A small network was shown many inputs. Here are its activations along a few directions, one row for each input.
In each table, some parts of the input vary, and every possible input appears once, in random order.
Descriptions start from the smaller parts, as in this example, which fits no table here: line(4) and (point or line(9) or (values(2) and ring(5))).
Shared parts are said once, and a part with two or three values counts as separate values.
(in the rows, 128 means zero)

Other details of the inputs vary at random and push rows far along two fixed directions, the same in every table; ignore that.

Rows:
row 1: [122, 160, 138, 113, 126, 132, 131, 126,  93, 115, 135, 125, 135,  77]
row 2: [147, 126, 129, 124, 126, 123, 122,  74,  78, 132,  82, 134, 137, 119]
row 3: [140, 136, 107, 111, 111, 150, 137,  70, 120, 115,  85, 124, 113,  50]
row 4: [133, 124, 132, 123, 122, 120, 137,  72,  84, 142,  68, 133, 133, 121]
row 5: [ 77, 166, 142, 107, 191, 116, 140, 215, 142, 162, 196, 122, 145, 130]
row 6: [151,  92,  92, 146, 115, 142, 120, 128, 204, 121, 125, 125,  90, 149]
row 7: [125, 141, 112, 114, 116, 147, 147,  75, 117, 125,  83, 126, 109,  59]
row 8: [ 88, 163, 161, 127, 131, 122, 131, 205, 122, 124, 207, 123, 145, 136]
row 9: [166,  86,  91, 166, 120, 142, 105, 134, 192, 116, 139, 122, 103, 158]
row 10: [133, 129, 128, 136, 124, 124, 135,  73,  80, 144,  69, 136, 129, 107]
row 11: [ 71, 164, 142, 108, 189, 116, 146, 210, 142, 167, 189, 123, 144, 130]
row 12: [109, 147, 157, 110, 125, 113, 136, 119,  82, 139, 118, 132, 146, 134]
row 13: [127, 139, 160, 120, 131, 109, 124, 127,  70, 125, 122, 133, 167, 141]
row 14: [162,  96,  79, 138, 117, 155, 114, 129, 217, 101, 138, 124,  84, 127]
row 15: [157, 122, 124, 125, 123, 124, 123,  74,  87, 125,  82, 129, 140, 115]
row 16: [153,  67, 112, 157, 123, 120, 118, 135, 187, 130, 115, 133, 118, 216]
row 17: [122, 150, 150, 122, 127, 120, 125, 123,  81, 126, 132, 132, 149, 113]
row 18: [108, 151, 152, 124, 127, 116, 134, 123,  82, 140, 122, 136, 141, 121]
row 19: [119, 137, 100, 124, 173, 128, 150,  80, 108, 183,  60, 125, 127,  75]
row 20: [159,  65, 112, 152, 121, 122, 108, 129, 180, 125, 120, 135, 121, 215]
row 21: [ 99, 145, 181, 111, 135, 104, 124, 198, 105, 119, 192, 131, 171, 184]
row 22: [ 83, 168, 163, 108, 130, 124, 146, 208, 137, 117, 200, 120, 137, 124]
row 23: [134, 132, 119, 145, 120, 134, 138,  81,  93, 138,  80, 125, 126,  86]
row 24: [147,  91,  94, 170, 120, 140, 121, 134, 190, 130, 125, 126,  96, 164]
row 25: [109, 164, 135,  98, 124, 141, 137, 120, 105, 115, 139, 128, 125,  67]
row 26: [165,  66, 110, 152, 123, 123, 102, 129, 180, 121, 126, 134, 122, 215]
row 27: [141, 131, 117, 142, 124, 136, 122,  72,  83, 136,  86, 131, 123,  89]
row 28: [117, 135, 164, 115, 127, 108, 129, 124,  75, 131, 118, 133, 165, 145]
row 29: [116, 156, 140, 134, 132, 128, 126, 126,  78, 131, 135, 131, 136, 100]
row 30: [142, 115, 139, 128, 120, 114, 130,  71,  79, 139,  61, 133, 151, 133]
row 31: [140, 133, 115, 123, 115, 138, 136,  73, 107, 128,  75, 124, 118,  70]
row 32: [ 81, 177, 154,  94, 125, 134, 147, 209, 156, 107, 210, 119, 130, 103]
row 33: [164,  80, 100, 157, 123, 133, 101, 130, 186, 121, 135, 133, 105, 184]
row 34: [153, 119, 127, 120, 120, 124, 123,  71,  89, 128,  82, 129, 139, 118]
row 35: [160,  66, 111, 156, 120, 121, 119, 136, 191, 123, 116, 127, 122, 211]
row 36: [118, 166, 131, 101, 123, 143, 137, 128, 111, 106, 143, 123, 128,  58]
row 37: [106, 157, 121, 114, 187, 123, 142, 133, 100, 168, 118, 126, 140,  85]
row 38: [160,  89,  90, 145, 118, 145, 109, 128, 200, 112, 136, 125,  92, 148]
row 39: [104, 164, 135, 101, 120, 141, 153, 127, 118, 117, 132, 121, 126,  63]
row 40: [130, 136, 121, 142, 120, 132, 133,  74,  83, 145,  77, 131, 124,  89]
row 41: [152,  91,  82, 135, 113, 154, 118, 135, 229, 106, 142, 124,  82, 138]
row 42: [ 88, 162, 172, 118, 131, 111, 134, 203, 120, 125, 196, 129, 151, 155]
row 43: [ 89, 156, 124, 115, 182, 120, 158, 133, 107, 180, 108, 124, 137,  89]
row 44: [151, 113, 133, 132, 129, 117, 118,  73,  72, 133,  72, 139, 148, 138]
row 45: [157,  68, 111, 154, 120, 120, 113, 128, 184, 130, 113, 134, 119, 215]
row 46: [ 78, 167, 162, 109, 131, 123, 145, 204, 134, 123, 198, 125, 132, 130]
row 47: [146, 137, 106, 111, 113, 151, 132,  68, 117, 111,  88, 124, 114,  49]
row 48: [138, 122, 133, 120, 121, 122, 127,  72,  82, 138,  78, 134, 136, 123]
row 49: [ 83, 162, 162, 128, 134, 121, 129, 202, 118, 130, 205, 128, 140, 144]
row 50: [144, 120, 131, 120, 118, 122, 128,  76,  91, 131,  82, 129, 139, 120]
row 51: [148, 135, 115, 145, 123, 136, 124,  79,  84, 128,  90, 127, 129,  81]
row 52: [159,  80, 100, 162, 120, 131, 118, 139, 200, 122, 128, 126, 106, 182]
row 53: [142, 138, 115, 125, 123, 139, 127,  77,  94, 124,  90, 129, 118,  74]
row 54: [162,  77, 103, 146, 115, 128, 117, 135, 203, 121, 128, 124, 111, 196]
row 55: [118, 145, 155, 108, 128, 115, 126, 118,  77, 131, 128, 133, 149, 132]
row 56: [102, 161, 166, 121, 136, 114, 123, 203, 112, 115, 203, 129, 153, 149]
row 57: [158,  78, 101, 158, 121, 131, 106, 132, 189, 125, 132, 134, 104, 186]
row 58: [159,  75, 103, 147, 118, 128, 122, 135, 202, 121, 125, 123, 110, 194]
row 59: [154,  88,  92, 145, 116, 144, 114, 128, 201, 116, 132, 126,  91, 149]
row 60: [ 92, 157, 170, 118, 132, 113, 128, 202, 118, 122, 202, 130, 152, 155]
row 61: [169,  83,  97, 161, 126, 133, 103, 131, 182, 118, 132, 133, 106, 179]
row 62: [ 89, 166, 161, 104, 128, 126, 135, 204, 135, 112, 207, 123, 139, 123]
row 63: [119, 157, 141, 109, 124, 133, 132, 122,  95, 118, 135, 125, 135,  79]
row 64: [109, 156, 143, 131, 124, 126, 137, 129,  91, 135, 129, 125, 139,  97]
row 65: [ 75, 176, 156,  95, 127, 132, 145, 203, 149, 114, 206, 124, 126, 110]
Description of these inputs: line(5) and (point or (values(2) and line(6))).
Q: The inputs of row 20 and row 45 match in every part but the line(5) part. If row 57 is changed in the same way as row 20 into row 45, which row does it become?
A: row 18
Q: The inputs of row 53 and row 59 match in every part but the line(5) part. If row 36 is changed in the same way as row 53 into row 59, which row does it become?
A: row 3
Q: Change only the values(2) part in row 61. List by row number the other rows that result.
A: row 56
Q: Change only the values(2) part in row 14. List by row number the other rows that result.
A: row 36
Q: Change only the line(5) part in row 27. List by row number the other rows that result.
A: row 24, row 29, row 40, row 49
Q: Start at row 14 and move only the line(5) part, one step at a time. The first step leads to row 25. Which rows follow, in order?
A: row 41, row 65, row 7
Q: Start at row 30 and move only the line(6) part, one step at a time. The first step leads to row 54. Which rows follow, in order?
A: row 42, row 64, row 31, row 32
